Here are a small network's activations along a few directions, averaged over the inputs that share one value of a field.
Values that are neighbours, or in one group, have similar rows; names and order tell nothing.
In the rows, 500 means zero.
Random noise pushes rows far along 9 fixed directions. That doesn't count. These rows show it; they differ only by the noise:
[454 477 384 510 728 575 301 687 382 676 420 418 571 465 604 385 492 383
 372 467 623 491 263 610 555]
[245 447 362 357 676 491 335 351 668 618 480 364 650 322 488 478 482 220
 292 413 247 547 388 490 470]
[690 564 711 389 692 354 547 629 402 443 532 415 556 623 506 633 398 214
 307 406 302 562 522 357 456]
[563 555 405 612 588 637 516 450 373 434 363 408 503 504 680 514 525 579
 412 486 576 667 437 408 451]
[555 551 391 495 330 484 723 459 603 405 488 493 577 516 621 649 621 472
 501 539 403 551 552 458 289]
[509 638 478 681 440 604 538 375 589 350 400 395 512 382 559 538 561 683
 557 547 442 561 628 461 413]
[479 506 499 542 531 515 417 774 811 617 590 504 616 447 678 637 554 367
 563 501 363 271 597 651 542]
[745 838 633 640 818 448 206 705 273 396 303 381 698 305 414 262 375 594
 549 774 491 495 358 436 392]
[603 319 413 443 248 474 690 635 678 478 565 685 432 588 551 629 607 589
 671 528 583 378 487 488 462]
[753 626 733 452 799 538 250 419 496 461 585 560 584 534 509 369 237 443
 585 693 340 554 645 261 515]
[540 469 570 362 593 463 298 491 609 598 614 597 562 467 353 321 370 410
 618 641 430 397 500 490 507]


Field ZEZE:
gab: [395 807 443 728 636 743 337 355 406 618 517 325 603 507 757 289 461 451
 434 580 565 591 687 726 450]
misi: [270 490 264 531 433 557 442 409 571 536 429 498 556 360 591 390 534 596
 458 523 551 471 469 569 562]
vituz: [546 693 762 550 546 436 513 595 361 516 566 429 473 560 300 432 509 459
 489 452 563 482 604 629 503]
zere: [547 553 435 364 560 432 364 487 323 622 559 693 665 522 519 358 439 383
 608 753 544 513 385 498 400]
zedi: [298 477 499 423 365 558 466 246 828 573 655 504 471 413 359 437 511 473
 622 509 344 450 711 582 479]
gegob: [319 560 680 389 321 429 562  76 746 440 688 561 515 434 235 566 481 436
 640 544 177 479 876 494 408]
sazo: [322 581 542 473 769 446 372 589 374 621 481 321 583 463 557 521 459 219
 218 321 422 573 416 559 588]
gozev: [365 526 387 473 550 555 446 255 526 583 561 496 569 492 650 463 455 417
 414 529 385 598 602 470 536]
sutur: [538 443 410 321 326 414 505 193 379 541 600 738 551 536 227 240 410 597
 716 841 533 517 376 487 350]
pidu: [465 485 505 594 310 535 526 489 513 480 515 528 419 486 375 410 517 717
 643 536 634 377 565 656 564]
A value of ZEZE combines one of 2 hidden first parts with one of 5 second parts; all combinations occur once.
- Changing only the second part turns pidu into vituz. misi has the same second part as pidu; what does that change turn misi into? => sazo
- Changing only the second part turns sutur into zedi. gozev has the same second part as sutur; what does that change turn gozev into? => gab

Field SETIN:
paka: [163 474 272 368 322 542 504 275 458 715 515 485 563 480 308 266 592 289
 487 527 606 486 382 858 262]
sog: [429 512 433 550 483 564 583 424 392 533 482 410 429 610 637 488 514 417
 317 355 573 605 560 554 539]
nufiv: [458 444 391 529 356 666 617 445 477 607 566 451 416 639 509 388 568 542
 493 449 714 511 487 717 450]
sazok: [383 427 701 372 890 484 324 344 421 591 527 315 434 524 361 538 365 217
 146 208 266 681 490 364 711]
gobar: [439 317 623 525 537 517 711 340 250 336 397 437 225 690 531 733 487 531
 194  99 595 726 521 291 714]
kuvaz: [639 606 565 481 560 368 501 854 445 456 447 407 582 456 485 508 528 401
 418 452 523 427 393 521 458]
muti: [541 497 599 563 811 551 377 584 366 521 395 298 499 470 615 668 485 349
 294 331 368 602 481 435 607]
seze: [315 430 206 498 421 601 516 384 579 559 448 564 524 384 627 470 623 612
 556 552 646 613 316 452 421]
pedi: [558 518 494 525 555 492 504 493 529 498 545 466 533 556 665 548 407 434
 431 508 388 517 555 438 542]
bog: [316 467 557 529 441 536 508 489 576 659 664 474 465 573 547 601 509 408
 484 374 438 382 701 737 670]
A value of SETIN combines one of 2 hidden first parts with one of 5 second parts; all combinations occur once.
- Changing only the second part turns pedi into sazok. sog has the same second part as pedi; what does that change turn sog into? => seze
- Changing only the second part turns muti into bog. paka has the same second part as muti; what does that change turn paka into? => gobar
